These are the activations of a small neural network, seen along a few directions. Each row is one input.
In each table, some parts of the input vary, and every possible input appears once, in random order.
Descriptions start from the smaller parts, as in this example, which fits no table here: one of 3 separate values, together with either a single point or one of 11 places along a line or (one of 4 places along a line, together with one of 8 places around a ring).
Shared parts are said once, and a part with two or three values counts as separate values.

Table:
x1: [ 16 -16 -27  54 -31  31  32  -6   1   1  -4  14 -47 -20  11 -12]
x2: [ -6 -19   6  25  17 -14  63  61 -20  -1 -40  17 -27  -3  25 -47]
x3: [-53  64  73  32  -1 -33  10  65  -8   8 -51   7  55   5  34 -36]
x4: [-20  52 -13 -54  35 -13   6 -36  33   6  10  -9  21   3  13 -20]
x5: [  7 -53 -19  -7  30 -17 -18  -7 -19 -17   7 -18   0  19 -14  28]
x6: [-36 -29  23   8  14 -49 -27  18   9 -26  11 -41  -7  -9  12  -2]
x7: [ 56 -10 -32  -7 -45  40  15  -2 -26   5  -9  22   7   0 -31  38]
x8: [  4  44 -17 -44  33  18  -7 -42  34  -9  31   0  11   1  -5  -5]
x9: [-30  37  14 -34  33 -38 -37   1  23   9  13 -25  32   3  16 -21]
x10: [ -7  14 -16  45 -58  47  43 -11  -7   8   8  46 -48 -19  -5 -28]
x11: [ 21 -41  -1 -29   1   2 -50 -27  -2 -16  22 -14  14  16 -15  31]
x12: [ 18   8  -6 -34   7  -2 -35 -50  19  -6  40   3   8  11 -10  31]
x13: [ -2 -43   1   2  26 -26  -4   5 -18 -15  15 -37 -20  -6  15   2]
x14: [ 36 -14 -12  21 -54  49  -2 -20   2  22  22  15 -10  13 -36  49]
x15: [-45  -6  35 -16  23 -40 -46  19  16  -2   4 -23  22 -10  28   5]
x16: [ 25 -30 -15  41 -38  38  18 -25   9  12  10  15 -16 -31 -30   2]
x17: [ 16  43   4  -1   7   7  42  59 -45  19 -90  30   5  26  -6 -16]
What is each input in this table made of?
> either one of 3 separate values or one of 5 places along a line or one of 9 places around a ring
Which of the alternatives is x3?
> one of 3 separate values
Start at x10 and move only the place on the line of 5, one step at a time. The first step leads to x1. Which rows follow, in order?
> x16, x14, x7

Table:
x18: [-14  53  11 -56  53 -29 -11  13   2   2 -29  -4  40  23  11 -16]
x19: [ 60 -66 -50  33 -48  53  24 -20 -27  -1  14  19 -60  -6 -30  30]
x20: [-21 -45   8 -27  51 -53 -37   5   0 -25  21 -50   3   3  14   6]
x21: [-16  49  30 -10  15 -17  10  40 -10   8 -38   8  33  17  16 -16]
x22: [-23 -49  -5 -19  43 -39 -43 -32  23 -28  55 -48 -13 -12  17   7]
x23: [ 58 -11 -44  20 -59  72  27 -37 -14  11  11  39 -30   5 -43  36]
x24: [ 64 -68 -47  34 -45  53  28 -19 -23  -3  11  18 -51 -12 -32  26]
x25: [-14  47   3 -71  52 -29 -29 -20  24   0  11 -19  37  14   6  -5]
x26: [-14  35  18 -50  33 -30 -42 -14  19  -3  16 -23  43  15   3  10]
x27: [-22 -32  22  12  32 -45  16  57 -27 -14 -33 -19  -6   5  28 -19]
x28: [-27  16  17  36 -30   9  14   3  13   5   7  15 -13 -24  14 -29]
x29: [ 61 -51 -37  38 -56  62  21 -21 -16   8   9  26 -35  -7 -42  37]
x30: [ 62 -13 -42  21 -56  72  31 -36 -11  11   8  38 -20   0 -45  32]
x31: [-17  29   5 -42  23 -14 -46 -53  44  -6  51 -22  26   1   6  11]
x32: [-19  18  36   3   3 -23  -1  49 -17   5 -36   2  28   9  16  -8]
x33: [-18  54  19  15  -5   0  25  29  -2  14 -33  13  14  -1  14 -28]
x34: [-21 -10  34  16  14 -32   3  55 -21   1 -35  -8  15   9  18  -9]
x35: [-21 -18  31  -9  33 -44 -31  33 -14  -8 -21 -25  27  16   9   6]
x36: [-19  10  31 -22  22 -35 -35  27 -10  -4 -22 -15  40  16   8   7]
x37: [ 59 -31 -37  28 -64  68  21 -27 -13   8   9  34 -26  -7 -44  38]
x38: [-24  47  11  23 -18  17  26  -8  21   9   5  21  -7 -16  13 -37]
x39: [-15  41  27 -35  35 -30 -24  18  -3  -1 -24  -9  46  24   8  -1]
x40: [-18   4  22 -37  20 -35 -53  -4  13  -7  18 -30  38   8   3  18]
x41: [-28 -11  15  49 -19  -1  18  10  10   0   8   6 -27 -24  15 -30]
x42: [-20 -24  21 -24  31 -43 -49   2   8 -10  19 -40  25   8   4  17]
x43: [-23 -26  10  37  11 -30  30  46 -19  -9 -28 -13 -26 -14  26 -31]
x44: [ 65  -8 -56   6 -44  72  41 -41 -11  15   4  42 -23  -2 -42  20]
x45: [ 61  -6 -59   5 -47  72  37 -42 -14  15   7  43 -33   4 -40  24]
x46: [-22 -40  18 -12  52 -55 -18  36 -21 -23 -19 -36   6  12  20  -4]
x47: [-15  61  14 -31  34 -17  23  35  -3  10 -43  12  28  17  19 -31]
x48: [ 55 -29 -39  27 -68  67  17 -28 -16   9  12  35 -35  -1 -43  42]
x49: [-22 -29   7 -16  22 -28 -55 -35  32 -13  53 -38   8  -7   8  18]
x50: [-23  60  -6   2   1  18  39 -12  27  11   0  24 -13 -15  16 -52]
x51: [-28 -34   0  47   0 -13  29  12   3 -15   9  -5 -48 -28  25 -40]
x52: [-21  23  25  28 -18  -7  14  38  -9  11 -32   8   8 -10  15 -20]
x53: [ 56 -49 -39  37 -60  61  17 -23 -19   8  12  27 -45  -1 -40  40]
x54: [-20  -2   9 -29  10 -19 -58 -42  37 -10  52 -28  21  -7   7  19]
x55: [-17  41 -10 -63  42 -13 -33 -59  49  -3  46 -17  20  -1   9  -4]
x56: [-23  -4  24  41  -7 -17  18  44 -13   6 -30  -2  -5  -9  17 -21]
x57: [-18  66   3  -6  13   1  38  24   5  16 -38  17   8  -1  17 -43]
The inputs of x55 and x54 match in every part but one. If x47 is changed in the same way as x55 into x54, which row does it become?
> x32
The inputs of x50 and x51 match in every part but one. If x45 is changed in the same way as x50 into x51, which row does it become?
> x19
What is each input in this table made of?
> one of 5 places along a line, together with either one of 2 separate values or one of 6 places along a line
Change only the place on the line of 6 in x39. List by row number the other rows that result.
> x21, x26, x31, x33, x38
List by row number the other rows that have the place on the line of 5 in common with x42.
> x29, x34, x35, x41, x49, x53, x56

Table:
x58: [ 33 -86  -8   1  -1  -9 -33   3 -30 -18  12 -25  -7  16 -22  56]
x59: [  5 -45  22  35  -5 -20  15  74 -54  -4 -59   0  -2  11   3   4]
x60: [-34  43  24 -98  73 -60 -81 -30  40 -10  33 -46  70  20  15  13]
x61: [  7  55  -5  17 -28  38  54   9  -2  19 -28  45  -5  -5  -1 -31]
x62: [-26 -32  21  41   8 -30  21  56 -24  -7 -32 -10 -22  -8  24 -28]
x63: [ 41  49 -15   7 -38  49  52  24 -30  27 -56  50   9  14 -23   0]
x64: [  1  -4 -23   0 -18  23 -14 -59  32  -4  55  -1 -23 -18  -8   6]
x65: [-25  38   9  35 -21  12  41  14   9  11 -11  23 -21 -18  21 -44]
x66: [-36  -3  21  46  -1 -17  29  34   3   1 -16  -2 -18 -23  28 -43]
x67: [  3 -74 -10   5  10 -19 -30 -15  -2 -23  36 -33 -25  -7   0  24]
x68: [-62  86  55 -55  74 -70 -26  38  15   1 -35 -24  70  24  40 -36]
x69: [ 67   7 -44 -27 -31  60  -3 -48  -4  16  12  27   4  19 -50  51]
x70: [ 33  12 -36 -17 -24  49  -2 -64  22   6  38  22  -8  -2 -29  20]
x71: [ -6 -44 -10   9   1  -6 -23 -37  24 -15  52 -26 -21 -23   2   7]
What is each input in this table made of?
> one of 2 separate values, together with either a single point or one of 6 places along a line
The inputs of x68 and x60 match in every part but the choice among 2 separate values. If x63 is changed in the same way as x68 into x60, which row does it become?
> x69
Change only the place on the line of 6 in x64. List by row number the other rows that result.
> x58, x67, x69, x70, x71
